Each row below holds a small network's activations on one input, seen along a few directions.
Each table varies a few parts of the input and shows all the possible inputs, shuffled.
A made-up example of a description, with smaller parts first: one of 5 places around a ring, together with either a single point or one of 9 places along a line or (one of 3 separate values, together with one of 4 places along a line).
Shared parts are said once, and a part with two or three values counts as separate values.

Other details of the inputs vary at random and push rows far along two fixed directions, the same in every table; ignore that.

Table:
r1: [-12  36  24  -9  15 -23  -2  11   3  23  11   3  16]
r2: [ -4  11 -14 -29  14 -11 -37 -29  42   8 -15  -4  35]
r3: [-21  43  29 -14  22 -24  -1   9   5  23  14   1  23]
r4: [ 29 -53 -19  12 -24  14   8  -7 -18 -34 -14   6 -34]
r5: [ -3  15  12  30   3   9  31  23 -33  12  17  11  -6]
r6: [ 20 -39  -9  -9   1  -5 -21 -25  17 -20  -6 -10   5]
r7: [-11  27   9  24  -7  15  26  29 -22  13   9   3 -15]
r8: [-21  14  21   2  14   0  12   9 -20  11  22   0   7]
r9: [  0  25  -6  15  -3  23  39  20 -24  14 -11   6 -23]
r10: [-19  16  11  12 -14   9  42  28 -50 -13   0  24 -38]
r11: [  6  -1  -4 -13  14 -25 -36 -22  46   9  -3  -4  38]
r12: [-21  31  28 -14  29 -12   1   6   1  17  12 -16  12]
r13: [  3   7  -1 -20   6 -23 -42 -18  47   9  -6  -9  30]
r14: [-22  32  -4  10   1  28  33  16 -24   9   3   8  -9]
r15: [ 19 -17   1  -2  13 -13 -20 -16  18   5   0 -13  16]
r16: [ 21 -34 -28  11 -44  10  -2   2  -9 -31 -26  15 -39]
r17: [  6   0 -15 -21   8   5 -16 -20  28   4 -14 -14  13]
r18: [-7 30 15 10 11  2 16 17 -3 19  2 -9 -4]
r19: [ 21 -28 -22   0 -12 -11 -27 -17  25 -11 -16   4   7]
r20: [ 24 -26 -10  -8   2 -26 -42 -27  32  -2  -7   1  26]
r21: [ 14 -23  -1 -22   2 -30 -42 -25  30   1  -1  -2  24]
r22: [ 15 -32  -7 -23  -7  -7 -28 -16  17 -19  -9 -18  -6]
r23: [ 14 -42 -17  -7 -31  10 -17  -4  -6 -32  -4  -4 -24]
r24: [ 19 -26 -14   3 -33  -2  -3   6 -17 -21 -15  14 -33]
r25: [ 15 -38 -20   1 -13  11   0 -12   6 -27 -14  -5 -16]
r26: [ -1 -20 -13 -12  -8   4 -35 -17  25 -16  -4 -15   6]
r27: [-30  48  22  -7  25 -14   0   5  13  20   7   1  24]
r28: [  5 -35 -14  -9 -23   9 -20  -6  -6 -29  -3  -6 -20]
r29: [-15  50   8  -4  23   4   2   6  16  40  12  -7  32]
r30: [ 28 -61 -19   3 -33  12   5  -5 -23 -35 -14   4 -45]
r31: [-10  43   7  -1  20   9  23  10   1  29  -1  -5   8]
r32: [  4   4 -19 -21  -1  -3 -21 -20  29   1 -17   4  19]
r33: [ 11 -10   4 -20   5 -14 -26  -9  20   1  -1 -20   5]
r34: [  2   3  -2  34 -11  23  53  28 -40  -4  -5  11 -39]
r35: [-17  29  34 -11  36 -18   8   3   2  28  21 -12  25]
r36: [  3 -19  -8 -24   6  -7 -41 -27  40 -13 -12 -25  12]
r37: [ 11 -29 -20  -8 -10  -8 -23 -22  25 -20 -14   5   8]
r38: [ 20 -44 -21   3 -41  15  -7   5 -18 -32  -6   2 -38]
r39: [-12  18  15  19   4   0  39  16 -33   0   8  26  -6]
r40: [ 15 -42 -29   4 -46  15   1  -4 -11 -45 -27  17 -42]
r41: [ 13 -26  -1 -19   4 -18 -46 -22  30   4  11 -16  27]
r42: [-14   9   0  25 -24  31  43  30 -40 -14   4  12 -38]
r43: [ 29 -54 -17   7 -29   8   3  -3 -23 -26 -13   2 -40]
r44: [-12   9  14  10  -6  -1  37  18 -40  -2   7  24 -18]
r45: [  9 -38 -20   0  -9  12  -3 -14   4 -30 -16  -6 -18]
r46: [-9 47  2  4 10  0 17 12 -1 31 -6 13 12]
r47: [-10  35  28  -1  24 -29   0   8   0  35  16   6  27]
r48: [ 20 -28 -10  -5  -5 -17 -26 -21  18 -11  -7   8  13]
r49: [-14  10  10  19   1   4  37  12 -38  -8   3  27 -14]
r50: [-18  37  22  -6  24  -5   6   6  13  20   8 -16  16]
r51: [ -6  13  16  21  -1   5  28  26 -36  16  20   8 -11]
r52: [-11  47   4  -7  16  -5   7   4  13  31  -3   9  24]
r53: [ -2   2  -1  30 -11  24  56  27 -39  -8  -3  12 -39]
r54: [-13  38  17  12  27  -8   1  11  15  36  21  -9  34]
r55: [-20  14   1  26  -8  16  51  22 -41 -13  -4  29 -28]
r56: [ -9  25  21  15  19  -2  15  12 -10  22  24   2  19]
r57: [  3 -24  -1 -27   7 -28 -43 -30  27  -7  -2  -3  24]
r58: [  1 -13   8 -22  15 -20 -41 -21  30   9  17 -17  36]
r59: [-14  27  10  20  -7  16  28  28 -21   9  11   4 -14]
r60: [ 10 -46  -9 -10 -11   3  -7 -15 -10 -28  -8  -5 -22]
r61: [ 13 -32 -34 -11 -19  24  -3 -18   2 -27 -29  -3 -25]
r62: [ 15  -9 -28   3 -19  19  -9  -4   6   0 -12  -1  -6]
r63: [-20   9   0  29  -7  28  46  25 -41 -10   8  14 -25]
r64: [-21  50   9  -8  25   5   4   3  15  34  13  -7  33]
r65: [ 10 -29  -8   6  -9   7  -6  -9  -4 -17   6   2   0]
r66: [ -9  40  30  -7  30 -19  -1  13   6  35  14 -18  18]
r67: [-23  31  26   3  36  -8   0   1   2  23  27  -6  36]
r68: [  5  -4  -4  -9  15 -12 -37 -18  44  12   9 -17  39]
r69: [ 16 -16  -4 -18  -1 -17 -53 -14  33   6   5 -22  21]
r70: [-18  24  25   6  32  -3  22   4 -12  13  14  -3  12]
r71: [ -8  19  10  16  -5  16  37  25 -23   2  -2   1 -28]
r72: [  8 -33 -22  13 -24  21   8   0 -10 -28  -4   6 -20]
Description of these inputs: one of 3 separate values, together with one of 4 places along a line, together with either a single point or one of 5 places around a ring.
Question: Changing only the place on the line of 4 turns r35 into r30. The same change can be made to r22. Which row results?
Answer: r33
Question: Which other rows agree with r66 in the place on the line of 4 and the choice among 3 separate values? List them by row number.
Answer: r9, r15, r18, r34, r43
Question: Which other rows does r57 become when the choice among 3 separate values takes its other values? List them by row number.
Answer: r8, r60
Question: Which other rows does r70 become when the place on the line of 4 takes its other values? List them by row number.
Answer: r4, r6, r15
Question: Which other rows does r3 become when the place on the ring of 5 takes its other values? List them by row number.
Answer: r37, r39, r40, r44
Question: Which other rows does r29 become when the choice among 3 separate values takes its other values? List them by row number.
Answer: r31, r52

Table:
r73: [-15  39  23  -8  28   0  10  12   6  28   8 -26   8]
r74: [-23  41  15 -20  17 -12 -19   2  24  20   4 -10  25]
r75: [-15   5  35  11  -4  -8  41  31 -58  -7  20  11 -36]
r76: [ 21 -32  14  -9   9 -42 -46 -19  23   5  19  -9  30]
r77: [-22  35  15  10  -2  23  36  34 -34  10  11  -1 -24]
r78: [  3 -35  15  -9  15 -26 -24 -23   6 -15  16  -4  20]
r79: [ -8  32   3  26 -11  10  30  27 -22  14   7  20  -8]
r80: [  1 -29 -28   8 -26  21   6 -10  -8 -34 -15  14 -19]
r81: [-11  12   3 -17  31  -5 -31 -22  40  17  13 -22  48]
r82: [  2 -13  -8   8   7  20  16  -5  -3  -8  -5  -9  -7]
r83: [ 20 -21 -20  12 -23  15  -8   2   1  -4  -2  -1  -9]
r84: [ 24 -18 -28   6 -27   2  -1  -4   0 -11 -26  24 -16]
r85: [-21  52  17 -17  19 -14   9   7   6  24  -7   4  11]
r86: [ 35 -42 -26  14 -25  18  -4  -2   0 -14 -15  -6 -23]
r87: [ 11 -27 -30 -14  -9  -1 -16 -30  20 -25 -27  13   2]
Question: What do these inputs look like to the network?
Answer: one of 3 separate values, together with either a single point or one of 4 places along a line
Question: Changing only the choice among 3 separate values turns r85 into r84. The same change can be made to r74. Which row results?
Answer: r79
Question: Which other rows does r81 become when the place on the line of 4 takes its other values? List them by row number.
Answer: r80, r82, r87
Question: Which other rows does r73 become when the choice among 3 separate values takes its other values? List them by row number.
Answer: r82, r86

Table:
r88: [-21  38  28 -21  16 -20   1   8  -9  19   9   1  10]
r89: [  2 -19  -7 -13 -17  -7 -10  -9 -19 -21 -15  18 -20]
r90: [-21  50  29   6  22  -8   3  20  14  43  27 -15  28]
r91: [  6 -44 -11  13 -27  22  24   6 -32 -51 -10   3 -51]
r92: [ -3 -12  10  -6  -1  -2  -1   5   0 -19   3 -12 -13]
r93: [ -5  52   2   3  20  -8  15   3  18  32 -17  12  18]
r94: [-19  45  15   1   8 -10  -1  18   7  21  11  -1  17]
r95: [  7   2  -3  -1  10 -21 -38 -21  41  14   4   1  43]
r96: [ -2  31  10  21  -6  10  31  34 -36  26  16   9 -11]
r97: [  3 -14 -25 -10 -19   8   1 -16   3 -16 -14  24   3]
r98: [  9 -27 -27   6 -24   3  -2 -10  11 -27 -14  22  -2]
r99: [-11  44   1  15  11  29  50  21 -14  14 -13  -5 -20]
r100: [  8 -30 -12 -18 -13 -11 -14 -23  -3 -25 -17  21  -8]
r101: [  3 -18 -25  26 -42  21  19  18 -35 -33 -17  30 -45]
r102: [-15  17  30  24  14   9  42  23 -34   3  20  -4 -16]
r103: [ 20 -29   5 -17  -4 -32 -54 -20  32  -6   0 -18  16]
r104: [ 10 -43 -16  16 -34   4  30   4 -31 -48 -16  35 -40]
r105: [ 24 -27 -23   9 -15   5   1  -9   1  -3  -2  17   7]
r106: [ -4  42  -5  15  -2   8  29  19 -14  17 -24  16 -19]
r107: [-21  34  29   2  22 -28  -1  11  -4  13  10   8  14]
r108: [  3 -24  -9 -16 -10  -9   3 -18  -6 -22 -12  23  -3]
r109: [ -4 -34 -36   8 -29  46  23  -4 -33 -38 -19  10 -43]
r110: [  6 -24 -20  -7 -27   7 -20  -1  16 -20  -8  -7 -14]
r111: [ -6  -2  12 -41  20 -15 -36 -23  30   2   4 -26  24]
r112: [ 19 -43  -6   5 -14 -15  -7 -16   6 -23  -6  15   0]
r113: [-17   4  22  25  16   8  33  13 -30   0  13  -3 -12]
r114: [ -7  24  33  -2  43 -11   7   4  -1  31  30 -22  27]
r115: [ 12 -19 -16  15 -16   2   0  -8   9 -10  -4  17   8]
r116: [  4 -13   4 -18  14 -38 -41 -26  37  -8  -4   3  32]
r117: [  7 -28   1 -29  -1 -27 -48 -19  39 -13  -1 -22  11]
r118: [ -2  32  35  -5  27 -28  -4  13  -5  38  24 -10  24]
r119: [ -9  46   4  11   5  27  47  28 -12  17 -13  -6 -24]
r120: [ 12 -33   6   1  -9   2  -7  -1  -1 -20   3 -16 -17]
r121: [  5 -25  -2 -45  -1 -20 -48 -27  31  -7  -5 -19  10]
r122: [  3  -5 -20 -25  -1 -10 -38 -31  32  -2 -12  10  29]
r123: [ -4  29  16   3  21   9   8  15   2  33  24 -19  20]
r124: [  3 -11 -10 -18   0   1 -39 -14  43  -9  -1 -25  19]
r125: [-25  43  12 -18  10   3   3  10   4  27  12  -6  13]
r126: [-19  30  28  12  -1 -10  32  33 -35   2  10  12 -20]
r127: [  3 -27 -18  16  -6  21  -6 -10   4 -15  -3 -10  -4]
r128: [ 17 -30   2 -11   1 -33 -55 -26  30  -7  -4  -7  20]
r129: [-21  34  -1   5  -7  11  21  15 -30   8  -3  24 -10]
r130: [-12   9  21  23  23  11  44  19 -44  14  19  -2 -11]
r131: [ 22 -31   6 -21  12 -14 -36 -18  24   2  10 -30  16]
r132: [-18  55  28   8  20 -14  -2  20   9  41  23  -7  31]
r133: [ 17  -1  -8  -7  15 -19 -37 -21  34  23   7   1  45]
r134: [-12  20   4  29  15  28  42  21 -35  20  17  -1  -5]
r135: [ -2 -21 -27   7 -32  47  32   5 -37 -35 -13   9 -46]
r136: [ -3  28  30   3  35 -30   5   3  -3  36  22   9  34]
r137: [-20  41  10   9  16 -12   7   8   9  18   8  17  27]
r138: [ 13 -20 -35   1  -7  26   2 -16  15 -16 -37 -12 -20]
r139: [ 11 -39   0  19 -38  13  25  20 -40 -29  -2   6 -57]
r140: [  9 -23 -14  12 -11  21  -6  -6   7 -16   1 -13  -7]
r141: [-10  47   3   9  -2  18  44  31 -13  24 -14   0 -27]
r142: [ 20 -25 -17   0 -20  11 -10   3   0   2   4  -9 -12]
r143: [ 19 -27 -19   6  -7  23  -4  -7  -1  -7   4 -14  -5]
r144: [ 17  -1 -28   0 -11   4  11 -11  19  -4 -34  15  -4]
r145: [ 16 -19 -15  -4  -7 -16 -56 -23  39   0  -6  -6  26]
r146: [ -6  26  35  -8  29 -22   1  13  -1  40  29 -18  21]
r147: [  0 -13 -18 -17 -17  24  -8  -7   3 -16  -8  -8 -12]
r148: [-26  43  17   1  31   3   4   7  18  19  19 -17  29]
r149: [ -7 -30 -10 -12  -1  13   2 -17 -16 -27 -11  -2 -19]
r150: [-26  10  18  16  17   7  34  14 -28  -8   8   0 -13]
r151: [  8  -9  14  -8  18 -38 -36 -23  32   7   6   0  36]
r152: [  1  11  19  18   5  -9  23  20 -41  15  12  16 -12]
r153: [-15  28  16  26   0  24  37  31 -23  12  18  -4 -13]
r154: [ -3  24  29   1  35 -29  13   1   0  34  23   9  39]
r155: [ 24 -14 -34  10 -46  25  22  14 -20 -23 -42  13 -58]
r156: [  8  -9 -19 -36 -12  -9 -54 -25  36  -2 -11 -10  20]
r157: [ 26 -23 -20 -10  -2 -15 -55 -24  32  10  -3  -6  28]
r158: [  0 -26  -6 -16  -7  13   2 -13 -13 -29  -7  -5 -21]
r159: [ -5 -21 -22   7  -5  20  -5  -9   7 -23  -8  -7  -6]
Question: What do these inputs look like to the network?
Answer: one of 8 places along a line, together with either a single point or (one of 2 separate values, together with one of 4 places along a line)
Question: Changing only the place on the line of 8 turns r154 into r118. The same change can be made to r144. Which row results?
Answer: r155
Question: Which other rows agree with r150 in the place on the line of 8? List them by row number.
Answer: r109, r113, r127, r130, r134, r138, r149, r159
Question: Which other rows does r124 become when the choice among 2 separate values takes its other values? List them by row number.
Answer: r92
Question: Which other rows does r97 become when the place on the line of 8 takes its other values? List them by row number.
Answer: r109, r122, r125, r129, r135, r147, r156
Question: Which other rows agree with r99 in the place on the line of 8? List them by row number.
Answer: r91, r102, r114, r135, r140, r143, r148, r158
Question: Which other rows does r118 become when the place on the line of 4 takes its other values? List them by row number.
Answer: r88, r103, r126
